These are the activations of a small neural network, seen along a few directions. Each row is one input.
Each table varies a few parts of the input and shows all the possible inputs, shuffled.
A made-up example of a description, with smaller parts first: one of 2 separate values, together with either a single point or one of 9 places around a ring or (one of 6 places along a line, together with one of 8 places around a ring).
Shared parts are said once, and a part with two or three values counts as separate values.
(in the rows, 128 means zero)

Other details of the inputs vary at random and push rows far along two fixed directions, the same in every table; ignore that.

Rows:
x1: [169 107  98 136  83 175 172 158 151 138 115 166 140  99]
x2: [148  96  98 156 130 154 159 177 130 105  85 144 136 149]
x3: [117  88 123 140 161 125 146 144 141  88  53 125 119 183]
x4: [ 91 139 159 137 174  78  78  90  93 124 134  81 139 183]
x5: [ 91 147 147 151 177  81  76 106  87  94 115  80 130 187]
x6: [134 145 132 123 121 148 130 141 127 151 155 135 144  98]
x7: [130 116 115 150 150 138 162 169 141  97 104 127 137 145]
x8: [136 173 139 116 110 132 128 111 118 185 203 134 129  75]
x9: [102 126 141 148 157 128 147 137 130 115 120 104 136 166]
x10: [116 137 145 144 180  99  74  97 116 109 143 104 137 175]
x11: [148 116 117 137 118 162 157 157 149 114 114 146 151 122]
x12: [130  90  98 135 132 153 160 161 144  73  52 139 109 142]
x13: [109 135 145 120 137  90 109 122 121 124 132 128 126 151]
x14: [162 157 137  96  80 137 108  89 141 187 181 147 130  48]
x15: [107 165 138 109 113 124  99  95 111 149 163 126 117  85]
x16: [156 127 103 133 111 150 164 139 137 132 133 140 139 130]
x17: [127 149 137 144 138 133 135 128 142 126 152 126 144 133]
x18: [135 141 137 130 105 142 123 134 124 165 160 137 134 121]
x19: [ 86 159 148 142 201  61  68 101  93 106 136  97 139 191]
x20: [107 158 153 169 194  97 107 108 109 104 157  98 139 201]
x21: [131 142 119 142 152 124 132 136 108 132 145 116 133 155]
x22: [145 156 137 103 110 121  97 103 126 177 171 128 125  71]
x23: [131  84 103 146 151 115 131 154 131  77  83 125 128 160]
x24: [142  90 110 146 138 109 137 141 136  80  79 133 140 162]
x25: [117 168 148 115 147 109  78  77 122 152 181 129 133 116]
x26: [153  96 117 114  84 125 152 148 143 123 104 146 120 109]
x27: [142  62 102 129 100 149 174 151 149  99  67 139 119 123]
x28: [120 173 136  99  92 118 108  94 113 166 161 132 123  65]
x29: [124 137 143 139 133 125 142 136 127 132 153 125 123 149]
x30: [138  78 100 110  79 160 185 143 158 122  85 165 115  86]
x31: [117 147 146 120 116 148 130 121 127 168 159 122 144 103]
x32: [113 138 144 139 141 126 136 145 136 125 145 116 133 151]
x33: [169  87  94 115  79 136 168 158 146 119  90 162 126  78]
x34: [110 132 140 117 126 107 121 102 119 141 126 124 128 125]
x35: [138 168 138  98 113 121 102  98 129 181 173 141 122  68]
x36: [133 147 123 135 103 157 129 135 111 153 139 130 127 105]
x37: [139  83 105 144 160 126 133 159 135  77  73 125 124 167]
x38: [133 151 135 116  88 154 129 110 121 194 171 131 136  83]
x39: [123 147 140 131 164 106  95 102 130 120 131 124 133 155]
x40: [144  86  95 124 131 144 155 161 152  94  78 157 118 126]
x41: [ 97 135 144 121 149  99  95 116 120 121 149 121 124 156]
x42: [108  79 117 142 165 131 146 145 140  77  53 124 119 188]
x43: [154  82 107 104  87 158 170 162 165 116  94 174 108 102]
x44: [103 126 150 133 169 108  90  99 110 125 128  92 127 170]
x45: [ 88 132 162 147 208  77  59 112 100  95 135  78 126 227]
x46: [132 151 129 100  76 138 111 101 117 166 170 130 117  47]
x47: [130 155 143 114  91 146 152 103 126 192 185 133 124  73]
x48: [126 137 131 134 136 124 134 136 117 138 151 116 128 164]
x49: [132 132 117 134 107 161 171 159 140 121 115 133 125  99]
x50: [134 147 147 101 101 128 108  90 127 183 160 119 124  80]
x51: [110 142 150 136 149 127 114 142 122 129 147 113 143 161]
x52: [101 170 150 126 166 105  80  98 107 132 137 100 118 147]
x53: [114 153 127 146 150 128 126 127  97 124 135 100 127 164]
x54: [145 106 123 103  76 135 134 134 143 145 143 148 118  85]
x55: [146  88 117 117 115 137 157 161 158 104  78 157 110 139]
x56: [131 135 123 130 111 163 150 154 128 126 118 131 137 106]
x57: [137 102  98 119 118 132 148 148 144 107 103 154 124 107]
x58: [108 137 136 143 156 120 131 117 104 140 142  99 133 173]
x59: [130 152 135 117 119 104 112  96 129 139 148 143 138 103]
x60: [147 120 119 121 108 145 134 133 131 124  99 128 112 104]
x61: [156  90 121 119 106 136 146 154 151 118  94 146 112 127]
x62: [108 157 147 126 149 115  77  99 102 132 149  92 119 131]
x63: [137 178 136 111  75 157 148 109 118 188 191 138 117  43]
x64: [142  87  97 132 119 138 159 144 158  84  85 161 130 129]
x65: [138  85 105 146 138 123 134 138 143  78  89 133 136 157]
Description of these inputs: one of 5 separate values, together with either one of 5 places around a ring or (one of 2 separate values, together with one of 4 places along a line).
Q: Changing only the choice among 5 separate values turns x19 into x28. The same change can be made to x33. Which row results?
A: x5
Q: Changing only the choice among 5 separate values turns x54 into x27. The same change can be made to x43. Which row results?
A: x42
Q: Start at x35 and move only the place on the line of 4, one step at a time. The first step leads to x40. Which rows follow, in order?
A: x57, x19
Q: Which other rows does x25 become when the place on the line of 4 takes its other values? List them by row number.
A: x39, x59, x64
Q: Which other rows does x10 become when the choice among 5 separate values takes its other values? List them by row number.
A: x37, x44, x45, x62

Rows:
x66: [173 120 115  77  82 102  97 118 148 165 139 168 109  73]
x67: [139  72  81 143 135 148 178 148 154  54  24 143 112 138]
x68: [131 129 137  96  87 154 148 141 145 180 171 149 120  85]
x69: [137 151 154  84  80 149 134 104 166 200 193 157 133  49]
x70: [120  84 112 132 107 146 186 177 134  99  74 143 114 147]
x71: [111 163 154  99  98 120 124  96 139 174 172 131 132  80]
x72: [139  86 100 150 118 152 192 204 132  66  54 141 106 150]
x73: [ 99 129 153 131 188  42  19  94 100  92 154  92 136 194]
x74: [160 124 113 146 111 144 151 145 123 143 143 124 129 129]
x75: [145  96  98 133 136 153 170 166 177  78  87 168 130 132]
x76: [151 111 102 141 122 163 157 184 154 104  93 158 137 124]
x77: [ 95 163 177 153 194  76  69  66 103 135 174  81 158 222]
x78: [132 186 129  91  85 133 129  90 133 176 196 158 128  22]
x79: [127 179 161 109 117 139 101 125 118 183 210 127 121  85]
x80: [120 193 154  93  80 138  83  75  93 209 205  99 109  42]
x81: [ 74 129 170 141 195  87  82  80 102 109 108  74 128 192]
x82: [137 105  99 139 125 153 142 144 115  95  63 123 127 120]
x83: [168  96  89 149 122 146 175 140 160  95  91 160 141 133]
x84: [ 59 135 165 152 202  84  71  93  78 113 109  56 118 227]
x85: [162 109  95 158 124 149 153 156 128 115 107 140 150 135]
x86: [ 84 161 145 166 212  91  82 132  84  81 120  87 144 199]
x87: [151  97 113 131  97 147 172 139 130 150 129 137 133 137]
Q: What do these inputs look like to the network?
A: either one of 2 separate values or (one of 4 places along a line, together with one of 5 places around a ring)
Q: What sort of input is x66?
A: one of 2 separate values

Rows:
x88: [ 97 182 146 126 177 128  92 134 105 128 164 121 109 128]
x89: [ 93 114 164 129 175  98  76  75 114 141 114  87 132 202]
x90: [203  73  56 164  78 226 245 228 143  94  47 164 115 126]
x91: [142 100 106 101  67 133 183 104 137 146  97 151 112  88]
x92: [174  57  84 169  98 176 225 226 142  95  84 146 147 177]
x93: [ 82 118 141 145 161 109 162 127 131  88  91 107 113 186]
x94: [ 62 141 145 167 225 107  95 144 103  46  95  90 144 202]
x95: [182  54 102  77   8 227 247 175 218 164  75 198 108  11]
x96: [111 154 145 128 171  58  69  54 106 111 162  99 131 167]
x97: [158 108 104  89  45 200 201 173 148 150  96 165  82  28]
x98: [116 114 121 136 157 117 107 127  90 103  66  94  97 185]
x99: [127 179 139 159 133 130 151  95  98 172 204 112 152 141]
x100: [164 172 109 133  41 197 164 129 120 196 179 140 153  19]
x101: [135  48 107 159 166  81 108 164 134  37  59 121 123 228]
x102: [120 120 115 138 152  95  74  98 108  88 102 101 136 122]
x103: [141 113  95 166 207 106 114 179 124  49  52 131 119 205]
x104: [183 112  76 109  62 165 173 162 162 129  93 192 139  11]
x105: [139 198 162  87 120 111  56  60 147 215 238 146 155  69]
x106: [ 89 151 178 108 124  99 102 126 111 171 182 103 119 128]
x107: [135 129 153 111 144  97  54  63 139 150 166 115 136 131]
x108: [143 164 150 140 116 167 129  99 125 213 220 115 160 110]
x109: [131 133 114 149 175  82 136 128 143  79 104 143 140 184]
x110: [ 59 173 179 134 174 107  80  96  82 117 140  69 131 147]
x111: [113 169 175  80  74  90  68  69  92 233 221 114 123  74]
x112: [144 195 142  91 107 102  36  54  95 198 219 115 105  46]
x113: [ 98 117 145 139 163 111 121 173 134  93 137 132 131 182]
x114: [143  69 102 159 177  90 136 205 151  36  54 143 145 237]
x115: [141  94 125 114 104 183 174 156 193 127 116 176 131  97]
x116: [118 172 135  97  97 136 156 106 150 167 194 161 126  57]
x117: [ 96 114 125 136 142 113 105 111  94 104  69  89 126 150]
Q: Changing only one part turns x113 into x116. The same change can be made to x111. Which row results?
A: x91
Q: What do these inputs look like to the network?
A: one of 5 separate values, together with either a single point or one of 5 places around a ring
Q: Which other rows does x105 become when the place on the ring of 5 takes its other values? List them by row number.
A: x89, x95, x107, x115
Q: List by row number the other rows that have the choice among 5 separate values in common with x100.
A: x94, x102, x104, x110, x117
Q: List by row number the other rows that have the choice among 5 separate values in common with x98.
A: x88, x90, x97, x103, x112
